A small network was shown many inputs. Here are its activations along a few directions, one row for each input.
Each table varies a few parts of the input and shows all the possible inputs, shuffled.
Descriptions start from the smaller parts, as in this example, which fits no table here: one of 4 places along a line, together with either a single point or one of 11 places along a line or (one of 3 separate values, together with one of 5 places around a ring).
Shared parts are said once, and a part with two or three values counts as separate values.

Other details of the inputs vary at random and push rows far along two fixed directions, the same in every table; ignore that.

A family of inputs:
R1: [-16  -4  -6  -2  13 -21   5   7  32  14  -3 -10  11  18  15]
R2: [ -2  -5   0 -14  17 -10  16  -1  27   3  -4 -11  -2   9  16]
R3: [ 13  -4   5   8 -22  27 -18  -5 -32 -13   5  19 -15 -22 -12]
R4: [  9  -3  -1  -5 -19  14 -13 -17 -29 -12  -1  17 -10 -23 -18]
R5: [ 27 -18   8   0 -23  16   0 -23 -24 -17  21   8 -30 -17 -10]
R6: [ -8  42  -7  25  16  16  18  15 -21 -18 -30  -4  32 -31 -13]
R7: [  7 -15   9 -18 -18  -6 -12 -10  -3  10  18   9 -18   8   1]
R8: [ -6   0  -5 -19  14 -17  19  -4  24  16  -4 -13  -7  13   7]
R9: [  1  38 -10  24  24  21   2  21 -26 -15 -26  -6  38 -22 -19]
R10: [ -4  29  -8  12   1  11   8  -5 -23 -15 -23   3  11 -21 -22]
R11: [ -2  -6   1 -11  12 -14  17   4  24  12   0 -18   1  11  21]
R12: [ -6  -2  -5 -12  16 -12  20   4  25   7  -1 -11  -7   9  15]
R13: [ -5  23 -10   8  13  13   0   5 -14 -14 -20  -3  21 -31 -16]
R14: [  2 -23  12   0 -23  -6 -11 -11   3  10  20   5 -22   8   4]
R15: [ -5  27  -7   9  14  17   2  10 -18 -21 -19   0  17 -23 -10]
R16: [  8 -26   0  -8  -6  -5 -15  -6   3  -1  23  10 -11  15   8]
R17: [ -9   4   1  -6   4 -20   8   4  18  18  -2  -7   8  20   9]
R18: [ -5 -12   7 -17   0 -19  -7   3  13  24   6  -7   1  23  12]
R19: [  2  25  -2  28   8  15   8   7 -28 -15 -15  -3  24 -18 -16]
R20: [  2 -22   5  -4 -21  -2  -8 -10   5  -3  20  14 -28  15  11]
R21: [ -7   1  -3  10  14 -13   2  17  20  15   1  -9  16  31  14]
R22: [-13   5   1   0  10 -19   8  10  27  14   1 -11   9  15  13]
R23: [  4 -30   3 -14 -15  -1 -17  -8   4   1  20  15 -21   8  13]
R24: [  5 -25  13  -9 -18   1 -17  -4  -6   6  20   9 -18   7  10]
R25: [-10  -3   5  -8  11 -14  -4  12  19  17   3 -15  11  13  11]
R26: [  4  -5   3  -9  -1  -4  11  -8  11   5   4 -13 -10  -7   4]
R27: [  5 -28   3   3 -16  -5  -9  -5   7   4  20  10 -15  25   8]
R28: [ -5   0   0 -15  22 -15  16   0  33   8  -6 -19   2   7  10]
R29: [-16  15  -2   3  17 -20  12  12  15  21 -18 -17  27  17   7]
R30: [ -1  30 -10   7  16  15  22  -1 -11 -17 -23 -10   5 -39 -21]
R31: [ 18 -37   5 -16 -16  -6   0 -20  10   0  36   8 -46  17   8]
R32: [-8 -1  0 -5  9 -9 -9 15 20 16  1 -9  8 14  9]
R33: [ -1  29  -5   8   7  14  -3   8 -23  -2 -25  -1  22 -20 -19]
R34: [ 11  -6   2  -3 -25  18 -16 -15 -30  -8   0  18 -14 -19 -20]
R35: [ 10 -25  11  -6 -10  -4 -16  -2  -3   6  27   4 -12  18   8]
R36: [ -1   9  -5  -6  36 -15  23   9  28   1 -10 -22  18  14  10]
R37: [  7  -3   0   6 -27  16  -7 -17 -28  -8  -5  19 -13 -17 -20]
R38: [  8  -8   2  14 -28  25  -9 -12 -29 -17   1  23 -17 -22 -12]
R39: [-13   2  -3  -1   8 -16   4   5  25   6   0  -9   2  17   9]
R40: [-11  36 -15  25  18  17  16  10 -19 -20 -36  -2  34 -32 -12]
R41: [-10   2  -3 -18  11 -19  -2   5  19  13  -1  -7   5  22   8]
R42: [ -6  -3  -3   3  13 -17   5   9  22   3   8  -6   5  31  13]
R43: [  4 -13  -1  -1   2   0 -11   7   3   1   9   3   3  13   4]
R44: [  8 -17   8   2 -14  -6  -4  -5   3   0  25   9 -15  18   7]
R45: [  1  41  -9   6  19  12  27   0 -21 -10 -37 -19  27 -38 -21]
R46: [-10  13  -7  -3  33 -16   5  22  22   3  -4 -16  26  23  12]
R47: [  6 -33  10  -2 -33  -3 -20 -13   7  12  28  15 -35  16   7]
R48: [  1 -10  -4   8   1  -6  -1  -2   4  -4   8   5   1  12   5]
R49: [ -3  28  -6   8  10  15  -1   5 -18 -19 -16  -3  13 -30 -19]
R50: [ -8  14  -3  -2  31 -16   7  24  19   8  -1 -17  30  19  13]
R51: [-17   9  -7  -4  24 -12   1  21  27  14 -14 -17  26  11   9]
R52: [  4  30  -6  -1  15  13  21 -10 -16 -15 -31  -9  13 -32 -22]
R53: [  8  -7   9  13 -25  19  -6 -11 -30 -12   5  15 -14 -19  -9]
R54: [  8  -6   2  14 -28  22 -11 -14 -25 -15   1  17 -17 -26 -20]
R55: [-10  -8  -2  -7  10  -7  -4  15  19  11  -2  -3  10  17  16]
R56: [  9  -3  -2   6 -27  15  -7 -24 -31 -14  -2  21 -15 -22 -20]
R57: [ 16 -14  11  -4 -29  19 -16 -13 -27 -14  21  22 -26 -18  -6]
R58: [ 13 -17   8  11 -36  22 -16 -14 -27 -10  14  26 -29 -11  -7]
R59: [ -9   3  -2   1   2 -14   1   6  15  21  -7  -4   9  22   7]
R60: [  3 -16  10 -13 -13  -5 -13  -4   7   7  22   4 -17   4   5]
Each input here is: one of 4 places along a line, together with either one of 3 separate values or (one of 2 separate values, together with one of 6 places around a ring).
The inputs of R48 and R56 match in every part but the place on the line of 4. If R9 is changed in the same way as R48 into R56, which row does it become?
Answer: R33
The inputs of R32 and R3 match in every part but the place on the line of 4. If R26 is changed in the same way as R32 into R3, which row does it become?
Answer: R11
Which other rows does R42 become when the place on the line of 4 takes its other values? List them by row number.
Answer: R10, R20, R39
Which other rows does R22 become when the place on the ring of 6 takes its other values? List them by row number.
Answer: R1, R14, R39, R47, R54
Which other rows does R22 become when the place on the line of 4 takes its other values? List them by row number.
Answer: R6, R17, R44

A family of inputs:
R61: [ -4  30   0  27   2  20   7  11 -28 -13 -23   0  23 -24 -13]
R62: [-14  -1  -4  -8  15 -11  -9  20  23  18  -7  -6  18  15  15]
R63: [-15  12  -9   5  53 -21  14  42  39   5  -4 -28  45  38  26]
R64: [ 21  -8   1   0   8  10   6  -6  -5 -24  19   2 -15  -7   2]
R65: [  7  25  -5  15   7  15  19  -2 -26 -12 -24 -10  18 -32 -21]
R66: [  9 -32   8 -25 -17 -22  -2 -18  20  21  25   2 -33  37  13]
R67: [ -4   7  -9  -2   2  12   8  -8 -11 -13 -16   4  -4 -24  -8]
R68: [ -3  29   0  12  11  17  -7  10 -26 -10 -21  -3  26 -31 -19]
R69: [  9 -27   7   9 -38   7 -20 -15  -8   0  29  25 -34   5  -1]
R70: [-14 -12   6 -19  10 -34  -9  14  36  33  16  -9   9  46  26]
R71: [  4  17   1  -7   2   0   8  -7 -13  -4  -4  -3   3 -19 -14]
R72: [ -2   9  -6   6   0   8   9 -12  -4 -17 -14   3  -2 -19 -11]
R73: [ 10 -18   4 -19 -17  10  -8 -16  -1  -1   9  10 -26 -13  -3]
R74: [ 16 -30  15  -6 -37   6  -3 -25 -10  -3  25  14 -47  -2   2]
R75: [ 15 -27  11  -4 -34   2 -22 -18 -17   6  25  21 -30  20  -3]
R76: [ -6  23 -10  23  -1  17  -4   3 -21 -22 -22   9  19 -23 -18]
R77: [ 15 -26  12   4 -31   4 -16 -15 -16   4  23  16 -18   8  -1]
R78: [ -9  26 -14  16   5  20  -2  10 -26 -18 -28   7  23 -29 -14]
R79: [-25  23 -12   4  42 -29  31  24  48  19 -22 -30  30  22  17]
R80: [ -8 -17   5 -31  15 -32   1   6  46  30  12 -23  -4  33  25]
What do these inputs look like to the network?
Answer: one of 2 separate values, together with either a single point or one of 9 places around a ring
Which other rows agree with R68 in the choice among 2 separate values? List them by row number.
Answer: R61, R62, R63, R69, R70, R75, R76, R77, R78

A family of inputs:
R81: [-11   2  -4  -8   4  -4   6   6  14  14 -13   0   6  -1  12]
R82: [-18  16 -15  -1  24  -4   7  15  17   3 -27 -16  25  -8   2]
R83: [-10   3   4  -9  10 -23   5   3  20  23  -9 -16  20  19   9]
R84: [  5   9   0  -1  17  -1  -3  12  -2  -5   2 -10  18  -6  -4]
R85: [ -3 -16  10   1  -4 -18  -3   7  18  24  13  -4  -5  33  16]
R86: [ 13   3   6  -6   1  12 -11  -6 -13  -6   6  -3  -3 -18 -14]
R87: [ -7  -6   4 -11  10  -8  -4  10  29  12   9  -9  -4  11  19]
R88: [  5 -13  12   2 -40  12 -12 -22 -18  -5   8  20 -28 -16  -4]
R89: [-9 11  6  7 -4 -5  3  7 -1 14 -4 -7  8  1 -6]
R90: [ -6  17  -7  18   6  -1   2   8  -2  -3 -14   4  15   8  -8]
R91: [  6   6   1  17  -5  24  -2   6 -23 -21   0  11   4 -21  -3]
R92: [ 13  -7  12  -5 -13  19 -15  -9 -19  -9  13   5 -21 -22 -12]
R93: [ 12 -24   5 -28 -22   1 -17 -17  -8   3  18  10 -32   2   0]
R94: [  8  12  -1   0   7   9  -8   4 -22 -19   6   4   4 -16 -11]
R95: [ 12   4  -5   0   0   7  23 -23  -4 -23  -3   3 -21 -16 -13]
R96: [  8  10   1  15  -2   3   0   1 -16   1  -5  -2  12  -3 -12]
R97: [-5 -8  4 -5  6 -8 -5 14 21  3 15 -3 -2 11 19]
R98: [-13   9 -12 -10  15  -8   5   5  14   8 -22   0  16   6   2]
R99: [  7  -1   7  -4 -26   7 -11 -21 -29  -7   3  15 -16 -13 -14]
R100: [ -6  22  -7 -11  28  -6   9  14   9  10 -25 -25  32  -7  -3]
R101: [-19   9  -5   0   6 -21   2  10  25  17  -5  -6  13  28   3]
R102: [ 11 -44   5   8 -33   6 -19 -16  -4  -3  30  23 -34  17  10]
R103: [  0  20  -5   9  28   3   9  20  -5  -5 -13 -14  39  -2  -2]
R104: [  4   6  -1  12  14  -3   6  10  -2   5  -7 -11  25  12   4]
R105: [  0 -26   6   3 -13  -7  -4   3  17  12  19   5 -13  29  26]
R106: [ 10   6   5  21  -6  21   1   2 -31 -13  -6   4   6 -16 -10]
R107: [ -2   3   1   3 -20   8  -7 -16 -16 -10  -9  16  -8 -11 -15]
R108: [  2 -11   1  -1   3 -11  -2   5   5   8  11   0   3  32  16]
R109: [-12   6 -14   1   7   2   4   2   3   3 -21   3  12 -11  -1]
R110: [  1   3  -3 -12   7  -3   3  -2   0  12 -12  -4  12  -5  -3]
R111: [ -7  12  -7   0  22  -4  -2  16  12 -10  -4  -2  17   4   1]
R112: [ -1 -11   4 -24  11 -17 -10   3  22  14  19  -8  -9  25  15]
R113: [ -3  -6   2 -13  -1  -2   1  -1   1  15  -7   0  -1  -3   3]
R114: [ -3   9  -8 -10   5   6  -3   0  -1  -6 -17   0   4 -10 -10]
R115: [ 25   2   3  -1  -7  12  23 -28 -18 -20   4  -3 -21 -28 -19]
R116: [ 16 -24   9  -9 -22   2  18 -27   8  -8  22   6 -47  -6   8]
R117: [ 3 -4 -3 12 -3  6 -4  1 -6 -9 -1 10  3 12  0]
R118: [  0 -20   5  -8  -8 -24  -9   0  16  21  22   3 -13  43  18]
R119: [-13  28  -2  18  -1   5   8  11  -5   3 -16  -4  16 -14  -8]
R120: [  7 -10   1  -4   0   1  -8   4  -9  -7  17   7  -1  12   6]
R121: [  1  -1  -3   3  -1  14 -11  -4  -5 -13   3   5  -9 -18  -8]
R122: [ -3 -30   1   7 -18 -15 -12  -5  18  13  21  10 -20  31  15]
R123: [ -9  22  -1   4  33  -4   7  27   8  -1 -11 -19  31  -5   4]
R124: [ 10 -10  -5   5  -7   6  21 -25   1 -20   6   3 -29 -18  -6]
R125: [ -4  28  -2  12   5   0   6   6 -12   6 -15 -11  25 -11 -18]
R126: [ -5 -14   1 -19   9 -14 -11   3  31   9  14  -2  -9  26  12]
R127: [ -3 -28   0  -7   0 -13 -14   4  26   3  26   4 -14  20  18]
R128: [  0 -24   9  -8   5 -12  -4  12  18  12  21  -4   0  29  23]
R129: [  5   2   5   1 -24   2 -10 -12 -22   1  12  12 -16  -2 -15]
R130: [  1 -18  -4  10  -4   6  -9   2  -1 -11  13  11  -3   5   7]
R131: [ 15   8  -2  -6   2   5  25 -22 -13 -18   1  -3 -20 -17 -11]
R132: [ -3 -12   6 -22   3 -10  -3   4  17  18   1 -12  -5   8  11]
R133: [ -9  14  -1  19   6  -4   8  15   7   7 -11  -4  14   7   8]
R134: [ -4   2  -1 -10  -2   4   0   4   6   3  -9  -5  -2 -12   5]
R135: [ -8  11  -6  20 -14   9  -3  -3 -15  -6  -7   7   1 -17 -18]
R136: [ 15  12   3   5   2  15  30 -17 -17 -20  -8  -8 -14 -33 -16]
R137: [  6   6  -5  13  -1  21  -6   2 -24 -27  -2  16   6 -12 -13]
R138: [-13  -1  -3   7  -7  -4  -2  -6   4   2 -11   3   3  -3   0]
R139: [  4  13  -6  -7  -4  14  -1  -9 -30  -7 -15  12   1 -25 -16]
R140: [-18  23   2   4  16  -9  13  12   7  13 -28 -17  30  -2   1]
What do these inputs look like to the network?
Answer: one of 6 places around a ring, together with either a single point or one of 9 places around a ring
The inputs of R88 and R140 match in every part but the place on the ring of 6. If R81 is changed in the same way as R88 into R140, which row does it become?
Answer: R113
The inputs of R102 and R106 match in every part but the place on the ring of 6. If R127 is changed in the same way as R102 into R106, which row does it become?
Answer: R123
A walk changes only the place on the ring of 9. It starts at R139 and steps to R99. List the rest of the walk in order.
Answer: R129, R118, R108, R120, R94, R112, R93
Which other rows does R93 become when the place on the ring of 6 takes its other values? List them by row number.
Answer: R82, R100, R114, R132, R134
Which other rows agree with R100 in the place on the ring of 6? List them by row number.
Answer: R83, R84, R86, R96, R103, R104, R110, R115, R125
Which other rows does R124 become when the place on the ring of 6 takes its other values? List them by row number.
Answer: R95, R115, R116, R131, R136
